These are the activations of a small network on made-up records, seen along a few directions, one row for each record.
After each row come some of the record's fields: FAK, VODA, KORIP, KIRE, GIDOD, RUDUS.
Not every record has every field; a missing one is left out.
The largest differences between rows may come from other fields.
(in the rows, 500 means zero)
Random noise pushes rows far along 21 fixed directions. That doesn't count. These rows show it; they differ only by the noise:
[507 342 307 493 389 521 353 461 415 372 289 533 531 577 210 387 462 449
 452 425 437 511 521 557 482 417 811 551 650 436 512 538 493 524 361 426
 499 380 318 537 392 422 595]
[569 535 416 511 682 502 670 569 473 512 385 281 476 682 632 450 613 404
 712 498 551 373 325 505 413 660 265 570 415 429 546 482 718 534 436 454
 505 474 532 513 302 526 334]
[414 396 490 391 453 560 386 525 498 422 374 549 510 553 380 487 402 379
 490 496 594 374 477 613 445 557 492 466 414 606 453 567 430 475 572 377
 499 470 440 501 432 618 628]
[574 603 576 594 555 318 422 482 323 424 444 582 730 193 460 550 366 390
 315 391 562 644 457 556 555 709 554 365 505 691 399 722 541 304 723 522
 330 507 580 472 534 516 430]
[374 442 335 415 610 386 546 627 516 498 606 488 334 562 493 569 655 500
 426 491 611 416 703 438 643 530 404 423 556 438 542 501 581 536 717 547
 499 640 478 486 444 436 447]
[370 423 672 469 333 490 411 689 573 651 437 689 476 609 671 589 428 556
 378 505 413 602 562 233 537 442 605 783 599 501 710 603 589 537 330 582
 554 369 613 505 827 421 474]
[411 608 586 454 536 444 577 501 492 460 475 616 482 549 473 458 620 401
 683 757 524 265 385 645 291 630 269 598 417 611 428 531 559 398 462 455
 492 455 517 474 335 650 660]
[566 399 427 414 652 356 497 477 391 415 199 649 579 350 338 381 537 419
 665 530 426 373 535 593 322 513 587 305 555 363 532 472 464 335 417 503
 580 318 575 613 280 551 562]
[360 217 482 481 447 532 406 535 577 711 357 334 648 492 300 427 532 439
 456 455 475 541 588 446 469 611 452 518 614 435 716 532 434 455 619 551
 539 455 285 526 614 518 544]
[269 577 557 579 361 531 501 486 602 611 413 347 584 601 520 510 416 590
 302 513 436 492 395 684 432 548 506 687 642 597 383 556 430 463 417 467
 259 566 436 500 650 456 461]
[533 573 533 596 517 571 481 503 573 525 560 604 515 653 512 518 663 547
 588 517 351 499 450 471 471 594 397 556 433 570 487 414 646 419 493 355
 448 572 420 454 552 500 614]
[506 406 779 500 506 340 440 612 513 496 449 580 517 527 568 557 553 486
 512 550 429 575 482 556 521 647 547 558 545 642 424 513 408 563 485 339
 464 500 493 370 508 598 534]
[618 442 497 488 390 628 493 364 523 379 580 547 640 685 650 589 475 434
 800 547 390 526 340 465 515 486 505 689 425 452 306 473 570 576 330 443
 577 472 412 447 647 544 641]
[395 459 640 458 441 498 492 459 504 554 588 424 618 418 619 612 573 401
 610 575 473 692 452 408 474 540 395 669 532 609 539 567 526 498 528 529
 544 467 620 384 667 548 549]
[445 617 449 575 563 467 511 576 431 532 642 670 413 405 328 470 630 476
 463 504 522 494 659 307 550 481 479 388 445 495 616 503 651 356 714 475
 561 552 502 525 412 447 727]
[549 437 419 544 687 330 478 513 642 534 473 602 586 546 386 433 653 581
 379 481 397 560 535 525 616 506 543 674 671 493 675 427 576 471 394 598
 497 501 489 599 589 377 275]
[442 498 362 636 637 436 617 396 623 739 676 490 575 444 296 470 713 459
 441 452 546 495 745 535 641 441 413 591 672 725 531 545 372 767 537 659
 419 481 458 414 453 389 478]
[222 633 378 502 259 785 582 411 584 623 432 743 401 516 174 598 477 587
 606 573 524 377 635 687 359 223 538 466 564 414 590 497 448 323 355 608
 441 263 485 571 533 542 446]
[430 335 428 406 486 437 497 498 459 407 420 433 512 495 230 528 416 423
 556 545 448 654 539 735 764 312 635 562 546 467 333 596 430 303 366 285
 454 568 454 455 490 540 364]
[551 480 394 381 577 519 552 327 664 407 503 470 612 578 557 432 406 566
 532 558 503 260 365 705 407 475 432 567 479 398 366 365 367 564 375 649
 498 559 435 649 537 521 472]
[528 543 558 701 357 455 623 447 421 445 671 598 444 471 571 719 507 546
 627 542 569 607 493 528 646 432 551 655 611 437 381 585 557 658 492 624
 456 447 456 405 662 471 461]
[441 393 485 527 594 644 542 459 640 715 430 412 456 443 324 404 525 561
 528 378 309 561 592 564 541 225 355 479 411 477 625 393 363 400 443 314
 503 549 560 571 598 523 561]
[695 508 557 579 344 509 574 314 299 545 525 397 524 218 480 457 441 491
 572 548 432 615 467 515 391 404 501 598 530 589 449 674 439 647 303 663
 350 422 502 308 509 450 579]

[453 476 498 682 696 249 593 478 469 484 526 685 472 341 227 438 550 383
 475 501 574 472 594 678 714 320 449 615 560 579 499 593 404 549 592 459
 572 405 558 604 430 561 555]
(FAK gofu; KORIP sib; KIRE posoz; GIDOD dal; RUDUS silek)
[372 700 229 476 617 560 490 567 614 454 570 511 467 842 557 533 654 553
 407 433 555 389 503 386 519 613 562 478 575 440 568 328 768 492 553 525
 504 554 481 596 379 340 353]
(FAK gofu; KORIP sib; KIRE posoz; GIDOD dal; RUDUS nesiz)
[693 360 450 428 524 496 448 436 499 488 497 546 437 342 425 335 417 570
 440 618 509 439 492 461 474 385 440 583 413 478 683 519 487 497 356 682
 568 540 503 551 589 427 548]
(FAK mabe; VODA vozu; KIRE tifev; GIDOD dal; RUDUS nesiz)
[593 427 449 715 568 459 558 544 541 615 329 588 541 492 445 533 499 644
 519 610 591 397 518 614 543 667 448 469 594 553 524 602 614 397 371 682
 324 513 450 479 614 362 324]
(FAK mabe; VODA vozu; KIRE tifev; GIDOD dal; RUDUS silek)
[482 355 643 433 330 362 365 679 442 320 486 729 386 632 479 608 414 491
 430 583 536 501 538 539 661 551 696 547 530 479 365 590 476 510 533 361
 529 522 335 434 549 584 544]
(FAK gofu; KORIP sib; KIRE tifev; GIDOD kila; RUDUS nesiz)
[467 470 785 570 467 413 419 583 565 468 469 590 519 450 602 479 320 558
 352 610 677 455 326 480 426 605 582 656 508 527 632 470 411 592 526 619
 625 447 551 617 633 540 597]
(FAK mabe; VODA vozu; KIRE tifev; GIDOD dal; RUDUS silek)
[334 410 274 492 325 550 508 477 463 511 279 460 465 535 336 464 476 536
 477 618 463 491 507 574 436 328 561 725 695 391 591 675 622 340 236 642
 417 395 488 552 624 362 386]
(FAK mabe; VODA vozu; KIRE tifev; GIDOD dal; RUDUS nesiz)
[543 408 555 517 462 443 483 569 434 549 524 482 364 422 522 493 468 509
 399 469 449 640 572 424 637 356 466 635 492 569 581 633 514 569 445 464
 470 532 569 413 618 452 455]
(FAK dob; KIRE tifev; GIDOD dal; RUDUS nesiz)
[352 484 518 583 468 490 564 704 455 564 492 499 214 647 358 513 543 560
 581 733 522 492 545 496 686 390 481 635 471 440 554 529 701 312 352 302
 497 624 488 447 474 430 574]
(FAK gofu; KORIP nogo; KIRE posoz; GIDOD dal; RUDUS silek)
[516 398 490 408 541 463 411 509 570 564 587 615 300 407 496 434 719 658
 395 502 165 579 672 425 500 306 275 515 439 469 684 400 529 332 545 397
 481 695 541 494 729 474 634]
(FAK mabe; VODA vozu; KIRE tifev; GIDOD dal; RUDUS nesiz)
[413 497 318 799 495 675 585 579 376 540 286 504 371 610 354 649 488 425
 698 411 664 421 482 626 586 531 350 413 424 496 496 647 778 357 587 328
 375 423 497 492 471 496 475]
(FAK gofu; KORIP nogo; KIRE tifev; GIDOD kila; RUDUS nesiz)
[499 401 340 363 348 670 380 490 588 523 401 550 613 711 311 465 379 445
 405 400 558 461 588 485 530 480 775 555 596 573 527 574 422 659 299 584
 476 332 322 468 442 444 339]
(FAK dob; KIRE tifev; GIDOD kila; RUDUS nesiz)
[455 420 336 271 585 507 536 385 523 374 544 613 537 509 356 583 627 299
 777 598 487 491 625 717 621 348 404 438 445 644 272 568 390 411 447 354
 552 476 599 390 365 653 416]
(FAK mabe; VODA vozu; KIRE tifev; GIDOD kila; RUDUS nesiz)
[545 379 403 433 534 532 468 379 498 492 451 465 622 447 434 392 480 385
 617 487 401 500 488 519 486 403 465 508 452 426 479 476 405 461 480 447
 630 465 485 587 510 555 626]
(FAK mabe; VODA vozu; KIRE tifev; GIDOD kila; RUDUS nesiz)
[578 428 329 491 438 467 534 384 424 513 614 643 504 318 305 482 519 492
 540 617 507 468 701 503 601 369 492 442 539 476 448 627 458 454 473 704
 491 504 401 444 541 436 557]
(FAK mabe; VODA vozu; KIRE tifev; GIDOD dal; RUDUS silek)
[473 420 477 291 631 251 463 453 524 441 584 297 639 320 579 486 594 448
 340 495 429 746 500 513 590 509 458 612 639 467 593 496 438 442 611 611
 551 592 619 535 598 500 220]
(FAK mabe; VODA vozu; KIRE tifev; GIDOD kila; RUDUS nesiz)
[479 604 584 468 485 558 296 548 540 331 444 577 452 589 487 545 603 476
 294 226 486 530 416 651 357 698 478 307 426 673 536 394 448 521 851 228
 417 481 422 509 378 706 398]
(FAK gofu; KORIP nogo; KIRE posoz; GIDOD zibev; RUDUS nesiz)
[425 355 400 342 356 813 453 562 577 637 442 467 329 704 307 498 713 458
 660 331 357 569 676 404 410 353 436 396 441 388 768 401 478 531 515 319
 611 330 337 434 394 636 402]
(FAK mabe; VODA vozu; KIRE tifev; GIDOD zibev; RUDUS nesiz)
[311 309 401 531 493 537 480 559 460 502 301 297 487 631 454 615 460 362
 608 529 672 535 493 669 630 549 529 548 594 628 383 631 504 546 466 340
 440 488 546 386 463 476 446]
(FAK gofu; KORIP sib; KIRE tifev; GIDOD kila; RUDUS silek)
[508 438 550 555 533 235 621 721 456 613 465 356 426 635 719 441 497 589
 348 427 349 528 614 326 675 500 658 551 701 328 375 565 475 663 386 477
 457 586 435 470 487 347 382]
(FAK mabe; VODA vozu; KIRE tifev; GIDOD dal; RUDUS silek)
[639 309 659 479 526 457 454 419 512 445 534 597 581 383 473 605 664 551
 767 471 365 623 565 513 450 602 530 191 531 289 507 270 353 474 692 471
 651 442 339 463 510 678 544]
(FAK gofu; KORIP sib; KIRE posoz; GIDOD zibev; RUDUS nesiz)
[701 543 357 438 486 712 412 355 513 407 639 530 618 476 384 457 387 427
 513 352 591 649 444 322 557 373 692 527 404 467 687 413 550 595 452 631
 694 377 505 583 485 446 410]
(FAK dob; KIRE tifev; GIDOD zibev; RUDUS nesiz)
[342 474 358 378 529 601 420 366 517 305 655 214 512 510 605 549 668 459
 590 640 579 655 382 412 412 497 499 588 538 586 488 377 611 484 561 484
 601 688 672 426 501 374 714]
(FAK mabe; VODA vozu; KIRE tifev; GIDOD zibev; RUDUS silek)
[523 551 270 597 330 612 472 358 414 454 301 678 549 542 432 559 451 504
 510 360 404 431 541 667 399 395 604 504 636 533 371 648 519 538 335 560
 297 290 467 493 551 440 422]
(FAK dob; KIRE tifev; GIDOD kila; RUDUS nesiz)
[364 480 515 507 463 389 558 537 502 433 507 644 486 591 347 563 485 501
 620 592 487 371 619 674 620 478 656 320 575 303 217 421 339 411 578 358
 555 516 307 553 387 612 625]
(FAK gofu; KORIP sib; KIRE posoz; GIDOD dal; RUDUS silek)
[678 263 661 621 555 465 428 627 435 467 558 585 435 481 416 491 410 444
 650 598 595 586 520 331 770 515 583 502 340 503 506 513 534 517 535 315
 702 604 430 443 542 500 805]
(FAK dob; KIRE tifev; GIDOD zibev; RUDUS nesiz)
[602 801 425 620 469 711 465 288 621 487 579 570 713 547 449 459 566 607
 440 452 465 490 340 565 283 640 550 482 506 631 531 356 569 454 451 640
 374 449 418 540 484 429 416]
(FAK mabe; VODA vozu; KIRE tifev; GIDOD kila; RUDUS silek)
[539 377 395 662 507 543 531 526 385 521 542 346 433 455 395 517 597 504
 655 582 572 641 497 307 605 513 459 548 507 368 665 537 792 390 551 541
 575 591 434 448 570 350 615]
(FAK gofu; KORIP sib; KIRE tifev; GIDOD dal; RUDUS nesiz)
[424 699 625 378 268 549 523 619 485 494 601 641 476 593 472 554 458 498
 455 497 457 514 524 460 458 539 581 428 443 358 475 531 497 343 584 470
 517 428 325 516 446 668 334]
(FAK mabe; VODA vozu; KIRE tifev; GIDOD dal; RUDUS silek)

Here are new rows. What are their fields?
[668 386 537 564 563 426 380 520 476 509 300 635 313 425 651 438 595 757
 378 442 251 414 563 464 308 490 482 457 536 543 603 417 549 567 347 490
 306 600 604 448 618 330 722]
(FAK gofu; KORIP nogo; KIRE tifev; GIDOD dal; RUDUS nesiz)
[363 573 686 611 596 401 589 628 623 627 359 494 546 680 801 528 589 569
 560 528 413 323 390 513 338 710 349 539 557 442 449 396 518 509 516 428
 482 482 565 597 546 556 550]
(FAK gofu; KORIP nogo; KIRE posoz; GIDOD kila; RUDUS nesiz)
[357 620 540 510 615 366 492 531 501 420 473 442 536 569 676 497 620 413
 430 413 475 540 380 479 412 579 483 601 596 544 537 429 558 579 617 418
 570 418 663 580 426 534 479]
(FAK gofu; KORIP sib; KIRE posoz; GIDOD dal; RUDUS silek)
[518 412 298 458 494 488 423 442 468 418 397 653 531 594 541 483 596 407
 590 579 511 289 503 499 380 605 373 578 531 544 514 577 637 541 471 624
 507 398 464 522 522 466 613]
(FAK gofu; KORIP nogo; KIRE posoz; GIDOD zibev; RUDUS silek)
[489 561 453 453 556 508 344 451 509 262 337 511 443 537 547 395 466 511
 286 360 433 411 333 694 307 471 525 488 446 660 411 444 418 520 539 277
 411 549 608 597 408 536 613]
(FAK mabe; VODA vozu; KIRE tifev; GIDOD zibev; RUDUS nesiz)
[459 743 547 413 339 476 614 551 362 481 614 525 495 520 390 450 378 324
 472 591 593 498 431 478 536 445 515 680 417 526 452 730 573 436 419 537
 518 366 452 485 317 614 344]
(FAK gofu; KORIP sib; KIRE posoz; GIDOD zibev; RUDUS silek)
[521 502 587 431 417 389 428 626 426 553 447 601 574 404 735 517 353 532
 304 446 443 480 571 300 471 639 531 387 493 406 489 613 511 392 615 609
 470 541 522 556 688 473 519]
(FAK mabe; VODA vozu; KIRE tifev; GIDOD dal; RUDUS silek)
[457 300 433 668 493 500 598 563 463 595 370 376 217 606 320 460 613 522
 616 522 407 523 574 688 666 254 367 688 538 471 509 562 497 568 346 244
 432 534 429 424 499 480 531]
(FAK gofu; KORIP sib; KIRE tifev; GIDOD zibev; RUDUS silek)
[454 707 449 635 716 464 647 447 510 486 689 544 513 371 563 647 494 414
 511 420 756 512 580 582 703 441 461 380 453 740 304 550 422 623 684 494
 477 549 788 474 414 469 464]
(FAK mabe; VODA vozu; KIRE tifev; GIDOD kila; RUDUS silek)
[583 392 606 336 555 488 443 573 578 533 452 410 649 581 725 560 435 471
 530 465 533 485 439 424 485 743 441 448 431 495 521 466 490 535 523 560
 520 521 486 472 568 570 331]
(FAK gofu; KORIP nogo; KIRE posoz; GIDOD dal; RUDUS silek)
[289 445 358 340 467 641 291 335 606 303 568 573 617 459 492 675 530 507
 549 629 565 676 474 462 496 402 651 556 580 598 555 388 590 323 471 571
 603 545 753 512 732 372 626]
(FAK gofu; KORIP nogo; KIRE posoz; GIDOD dal; RUDUS silek)
[455 329 566 378 367 603 468 643 555 683 437 518 315 713 590 504 475 458
 507 436 527 373 617 373 465 459 421 607 460 510 677 533 420 837 418 505
 569 336 424 419 500 583 503]
(FAK gofu; KORIP sib; KIRE posoz; GIDOD dal; RUDUS nesiz)
[374 646 375 662 581 340 534 595 449 489 402 502 562 628 571 479 503 441
 367 426 460 494 463 534 617 553 570 626 617 486 362 585 632 407 531 358
 421 542 567 638 500 389 485]
(FAK mabe; VODA vozu; KIRE tifev; GIDOD zibev; RUDUS silek)
[634 424 505 350 625 313 326 503 588 464 593 739 610 383 553 378 392 542
 203 554 391 412 574 412 618 517 426 583 401 647 483 572 490 371 515 604
 469 728 540 576 750 423 642]
(FAK dob; KIRE tifev; GIDOD kila; RUDUS nesiz)
